A small network was shown many inputs. Here are its activations along a few directions, one row for each input.
In each table, some parts of the input vary, and every possible input appears once, in random order.
A made-up example of a description, with smaller parts first: one of 8 places around a ring, together with either a single point or one of 9 places along a line or (one of 3 separate values, together with one of 4 places along a line).
Shared parts are said once, and a part with two or three values counts as separate values.

Other details of the inputs vary at random and push rows far along two fixed directions, the same in every table; ignore that.

Rows:
R1: [ 0.35  1.03 -1.11  1.00  2.00  0.63 -0.87  2.31 -0.87  1.15  0.15  1.86
 -2.07]
R2: [ 0.08  1.24  0.46  0.86  1.12  0.79  1.93  2.63 -2.27 -0.89 -1.22  0.95
 -2.04]
R3: [-1.03  3.29 -0.28  1.19  0.12  1.21  0.78 -3.54 -0.25 -1.43 -0.05 -2.12
 -0.49]
R4: [ 0.13 -1.02  0.45 -1.34  0.31 -0.68 -0.23  3.48  0.38  1.91  0.36  2.40
  1.33]
R5: [ 1.03  3.44 -1.55 -0.72 -0.46  1.10 -1.59 -6.12 -0.08 -4.36 -0.64 -2.94
  1.56]
R6: [ 0.62  0.60 -0.67  0.53 -0.45  1.29  0.42 -2.91 -0.07 -1.62 -0.56 -1.64
 -1.59]
R7: [-2.48 -0.23  1.80 -0.56 -2.17  1.94  1.28 -4.83  2.21  6.52  0.86  1.94
 -1.00]
R8: [ 3.21 -2.36 -0.80 -1.37  1.89 -2.58  1.86  5.60 -2.50 -3.38 -1.69 -0.48
  1.00]
R9: [-2.34  2.26  0.49  2.23 -0.71  0.36 -1.08 -1.39  0.35 -1.86  0.62 -1.31
  1.32]
R10: [-1.54  2.60 -0.56  0.09 -0.15  1.39 -2.19 -2.44  0.62 -0.82  0.66 -0.22
  1.26]
R11: [ 3.89 -1.15 -3.87 -1.39  3.12 -0.88 -2.94  1.57 -0.80 -6.52 -1.24 -1.73
  0.48]
R12: [-0.57 -3.27  2.09  0.74 -0.70 -0.62  1.39  6.11 -0.50  2.75  0.38  3.42
 -0.52]
R13: [ 0.20 -2.35 -0.01 -0.86  0.76 -1.01 -0.33  3.46  0.93  2.34  0.22  2.16
  0.19]
R14: [-1.26  0.52  1.08 -0.68 -2.75  1.29  0.19 -6.08  2.10  3.55  0.94  0.06
  0.62]
R15: [ 2.41  0.89 -1.69 -1.84 -0.85 -0.91 -1.03 -6.03  1.42 -2.30 -0.34 -3.49
  2.62]
R16: [ 3.58 -1.71 -2.34 -1.59  1.96 -3.35  0.27  2.80 -1.03 -5.84 -1.11 -3.20
  2.73]
R17: [-2.59 -0.27  1.41  2.73  0.56  0.60 -0.15  7.03 -0.68  2.89  1.17  4.04
 -1.92]
R18: [-1.14  0.19  1.19  0.29  0.64  1.60  0.08  5.86 -1.62  2.63 -0.25  5.35
 -1.99]
R19: [ 0.69  1.18 -0.94 -0.69  0.13 -1.23 -0.09 -3.48  1.40  1.33  0.17 -1.47
  1.34]
R20: [ 0.64  2.42 -0.27  0.11  1.27  0.95  0.01  2.64 -1.98  0.01 -0.69  2.23
 -1.02]
R21: [ 3.26 -1.82 -1.73 -2.51  1.53 -2.60 -1.84  3.00 -0.56 -5.69 -0.82 -1.17
  4.08]
R22: [ 0.08 -2.95  1.13  0.55  0.90 -0.95  3.63  6.33 -0.88  5.20 -0.52  3.41
 -3.19]
R23: [ 1.40 -3.44 -0.11 -0.86  0.55 -0.79  2.56  2.57 -0.38  1.55 -0.91  0.90
 -1.99]
R24: [-1.63  0.38  2.33  0.44 -2.88  1.79  3.74 -4.67  0.86  6.45  0.24  0.69
 -2.36]
R25: [ 0.11 -2.19  0.44  0.80  1.44  1.61  2.24  4.82 -1.38  2.54 -0.89  3.44
 -5.04]
R26: [-4.05  6.18  2.06  1.85 -1.71  3.94  1.25 -5.75  0.34  7.62  1.53  2.43
 -2.24]
R27: [ 0.55 -0.61  0.27 -1.71 -1.25 -0.11 -0.31 -2.53  0.52 -0.88  0.16 -0.25
  2.16]
R28: [ 1.22  3.23 -1.50 -1.58 -0.29 -1.36 -0.91 -6.26  1.32 -1.96  0.32 -3.74
  4.12]
R29: [-0.73  1.57 -0.78  1.70  0.73  0.74  0.55 -3.02  0.22 -1.12 -0.18 -2.21
 -1.54]
R30: [ 0.66 -1.25 -0.77 -0.31  0.19  1.08 -1.68  2.14 -0.34 -0.30  0.05  2.29
 -1.24]
R31: [ 4.74 -1.64 -2.26 -2.91  1.46 -2.50 -0.94  2.10 -1.11 -5.87 -1.33 -1.62
  3.00]
R32: [ 1.00 -1.82 -2.74  1.63  2.41 -2.23 -3.56  4.03  0.18 -6.68  0.30 -2.38
  1.52]
R33: [ 1.55 -2.97 -2.78  0.64  2.10 -1.58 -3.25  3.26  0.31 -6.86 -0.26 -2.08
  1.06]
R34: [ 0.62  2.05 -0.86  0.00 -0.58  0.92  0.21 -5.68 -0.41 -4.95 -0.97 -3.77
  0.41]
R35: [ 3.65 -3.58 -0.83 -1.75  1.25 -2.05  1.61  5.07 -2.20 -3.68 -1.51 -0.15
  0.27]
R36: [-1.43 -0.81  0.01  1.37 -0.74 -1.67 -0.82 -1.83  2.36  0.11  0.95 -2.39
  2.22]
R37: [-3.61  2.49  2.48  0.83 -2.70  3.74  0.75 -4.21  0.42  5.23  0.79  3.25
 -2.07]
R38: [-2.47  0.15  1.76  1.30 -3.23  0.68  0.52 -5.13  2.57  3.60  1.26 -0.96
  0.73]
R39: [ 1.36 -2.64  0.41 -1.31  1.02 -0.17  1.80  4.87 -0.37  5.09 -0.59  4.43
 -2.55]
R40: [-1.24 -2.38  4.71 -1.84 -0.45 -2.48  3.18  7.21 -2.99  5.19  0.27  1.41
 -3.29]
R41: [-1.62  0.69  0.36  1.63 -1.20  0.53 -1.15 -1.44  0.46 -2.19  0.57 -0.92
  0.67]
R42: [-0.15 -3.92  0.26  0.43  0.10 -1.22  0.13  3.67  1.11  1.26  0.24  1.14
 -0.10]
R43: [-3.64  1.36  1.53  0.86 -1.70  3.90  0.27 -4.86  1.36  6.08  0.92  2.66
 -2.81]
R44: [-0.57  0.84  0.08  0.53 -1.20 -1.70 -0.92 -3.84  1.37 -3.18  0.43 -4.15
  4.70]
R45: [-0.53  0.50 -1.20  1.45 -1.11  0.09 -2.66 -3.88  1.58 -3.99  0.70 -3.33
  1.53]
R46: [-1.76  4.17  0.55  0.79 -2.24  3.41 -0.07 -8.20  1.14  3.70  0.50 -0.37
 -1.43]
R47: [-2.24 -0.20  5.16  0.31  0.62  0.34  1.92  7.07 -3.79  3.85  0.58  2.02
 -5.55]
R48: [ 3.89 -1.01 -1.30 -2.21  2.23 -2.56  0.09  5.58 -1.91 -2.65 -1.28  0.88
  1.98]
R49: [-1.56  0.46  0.52  0.98 -1.14 -1.38 -0.70 -1.68  1.80 -0.20  1.19 -2.13
  3.32]
R50: [-0.75  1.85 -2.07  0.19  0.26  0.64 -3.35 -5.45  1.65 -3.29  0.47 -3.13
  1.82]
Description of these inputs: one of 2 separate values, together with either a single point or (one of 4 places along a line, together with one of 6 places around a ring).
Question: Changing only the choice among 2 separate values turns R24 into R6. The same change can be made to R27. Which row results?
Answer: R37
Question: Changing only the choice among 2 separate values turns R30 into R14. The same change can be made to R18. Which row results?
Answer: R21
Question: Which other rows does R22 become when the choice among 2 separate values takes its other values? List them by row number.
Answer: R29
Question: Which other rows does R31 become when the place on the line of 4 takes its other values? List them by row number.
Answer: R12, R27, R35
Question: Which other rows does R33 become when the choice among 2 separate values takes its other values? List them by row number.
Answer: R42

Rows:
R51: [-1.06  0.42  0.63 -0.39 -0.64  0.96  0.08 -0.91  0.47  3.05  0.33  1.80
 -0.39]
R52: [-1.43  1.45  1.74  0.60 -0.73  1.17  1.12 -0.60 -0.77  1.82  0.20  0.65
 -1.17]
R53: [ 1.09 -1.15 -1.05  0.03  0.86 -0.71 -1.26  4.33 -0.19 -1.06  0.16  1.47
  0.27]
R54: [ 2.20 -3.37 -0.74 -1.05  1.48 -3.36 -0.23  6.02 -0.83 -2.88 -0.70 -0.36
  1.52]
R55: [-1.84  1.27  0.51  1.54 -0.22  1.09 -0.16 -1.53  0.20  0.89  0.15  0.18
 -0.84]
R56: [ 0.33  2.01 -2.11  0.22  0.58 -0.50 -2.10 -4.21  0.86 -5.79  0.02 -4.43
  2.80]
R57: [-1.52 -0.77  1.65  0.44 -1.30 -0.32  1.42 -1.27  0.77  2.49  0.90 -0.60
  0.21]
R58: [ 0.52  0.72 -0.10 -0.53 -0.52  0.36  0.88 -2.69  0.19  0.71 -0.26  0.12
  0.47]
R59: [ 3.05 -2.69 -1.36 -1.11  2.44 -1.68 -0.09  7.21 -1.73 -2.31 -0.99  1.31
 -1.49]
R60: [-0.41 -0.56  0.21  1.03  0.00  0.46 -0.75  1.52  0.15  1.18  0.35  1.65
 -0.57]
R61: [-1.55  1.11  1.32  0.64 -1.08  1.03  0.78 -1.21 -0.51  1.04  0.26 -0.14
 -1.39]
R62: [ 2.00  0.38 -2.33 -1.17 -0.14 -0.58 -1.08 -4.69  1.02 -4.91 -0.69 -3.96
  2.62]
R63: [ 0.18  1.53  0.04 -0.35 -0.04  0.38  0.55 -2.74 -0.23  0.63 -0.17 -1.25
 -0.14]
R64: [-1.56 -0.36  1.59  0.11 -0.70  1.69  0.82  0.77  0.59  5.13  0.44  3.55
 -1.91]
Question: What is each input in this table made of?
Answer: one of 2 separate values, together with either a single point or one of 6 places around a ring
Question: Changing only the choice among 2 separate values turns R55 into R56. The same change can be made to R57. Which row results?
Answer: R54
Question: Which other rows does R53 become when the choice among 2 separate values takes its other values? List them by row number.
Answer: R60
Question: Which other rows does R59 become when the choice among 2 separate values takes its other values? List them by row number.
Answer: R63

Rows:
R65: [ 2.07  0.19 -0.79 -0.79  1.59 -2.30 -0.65  4.14 -1.38 -2.96 -0.40 -0.78
  1.75]
R66: [ 0.28 -0.73  1.62 -0.11  1.25  0.00  2.68  6.11 -2.95  1.96 -0.77  2.23
 -3.71]
R67: [ 1.30 -2.22 -1.41 -0.63  0.02 -1.89 -2.22 -0.86  1.14 -4.12  0.14 -3.07
  2.62]
R68: [ 1.19 -1.16 -1.45 -1.08  0.31 -1.92 -1.54 -0.61  1.11 -2.66  0.09 -1.89
  3.41]
R69: [-1.17  0.88 -0.16 -0.65 -1.67  0.19 -0.54 -6.12  2.71  1.36  0.79 -1.36
  2.66]
R70: [-1.78 -1.93  1.72  0.58 -1.53  1.10  0.71  0.70  1.40  5.63  0.92  3.03
 -1.75]
R71: [ 3.13 -4.29 -2.01 -0.74  1.59 -1.53 -0.04  4.45 -0.19 -2.99 -1.02  0.12
 -0.58]
R72: [-2.74  0.63  2.25  0.54 -1.81  0.50  1.29 -2.05  1.34  5.00  0.99  1.20
  0.66]
R73: [ 1.67  1.04 -0.26 -1.35  0.47 -0.92 -0.49  0.80 -1.63 -4.07 -0.63 -1.64
  1.66]
R74: [-1.37  2.15  1.87 -0.22 -1.76  2.17  1.51 -2.77 -0.26  4.77  0.18  2.56
 -1.30]
R75: [-1.16  0.12  1.07 -0.18 -0.84 -1.52  0.25  0.22  0.56  0.28  0.59 -0.92
  2.17]
R76: [ 0.36  0.30  0.73 -0.32  0.67  0.50  1.94  0.69 -1.44  1.25 -0.80  0.45
 -2.31]
R77: [-0.66  0.44 -0.18  0.47 -1.57  0.36  0.82 -7.02  1.76 -0.25  0.04 -3.47
  0.55]
R78: [ 0.42  1.72 -0.68 -0.54 -0.13  0.00 -0.33 -2.70  0.61  0.75  0.11 -0.35
  1.51]
R79: [ 2.35 -3.09 -1.21 -0.25  1.28 -2.16  0.26  3.30 -0.58 -3.87 -0.77 -1.68
  0.29]
R80: [-3.80  0.62  3.26  1.43 -2.68  0.50  1.41 -2.22  0.97  4.86  1.44 -0.01
 -0.69]
R81: [ 2.73 -0.18 -2.52 -1.65  1.19 -0.42 -0.68 -2.73 -0.22 -4.35 -1.21 -2.68
  0.17]
R82: [-0.01  2.22 -0.45 -0.48 -0.68  1.07  0.71 -6.91  0.28 -0.62 -0.37 -3.10
 -0.34]
R83: [-1.50 -0.38  0.53  2.55  1.84  1.75 -0.76  7.59 -1.62  1.38  0.29  4.82
 -3.54]
R84: [-0.64  0.01 -1.41  1.75  1.17  2.19 -2.08  2.75  0.11 -0.34  0.08  2.96
 -2.31]
R85: [-4.77  3.66  2.32  3.48 -0.92  3.15  0.18 -0.83 -0.39  3.55  1.39  1.95
 -2.94]
R86: [-2.00  0.69  1.17  0.50 -2.16 -0.13 -0.46 -6.09  2.14  0.55  0.98 -2.98
  1.92]
R87: [ 2.05  0.74 -1.39 -1.05  1.26 -1.62 -0.94  0.75 -0.29 -2.81 -0.39 -1.11
  2.33]
R88: [-1.52  1.46 -0.89  2.18  0.56  2.07 -2.09  0.22  0.06 -1.02  0.33  0.99
 -1.41]
R89: [ 1.48 -1.54  0.02 -1.22  0.74  1.01  0.76  5.30 -1.40  2.66 -0.59  5.12
 -2.16]
R90: [ 0.04 -1.72  0.93  0.51  0.08 -1.12  1.88  2.83 -0.88 -0.13 -0.35 -0.55
 -1.27]
R91: [ 2.35  0.73 -1.32 -1.80  0.79 -0.83 -1.17 -0.93 -0.93 -4.88 -0.89 -2.10
  2.30]
R92: [ 1.67 -0.34 -1.36 -0.92  0.93 -0.18 -0.43  2.00  0.00  1.07 -0.16  2.23
  0.30]
Question: What is each input in this table made of?
Answer: one of 4 places along a line, together with either a single point or one of 6 places around a ring
Question: Changing only the place on the line of 4 turns R65 into R78. The same change can be made to R85. Which row results?
Answer: R88
Question: Which other rows does R74 become when the place on the ring of 6 takes its other values? List them by row number.
Answer: R67, R68, R77, R78, R82
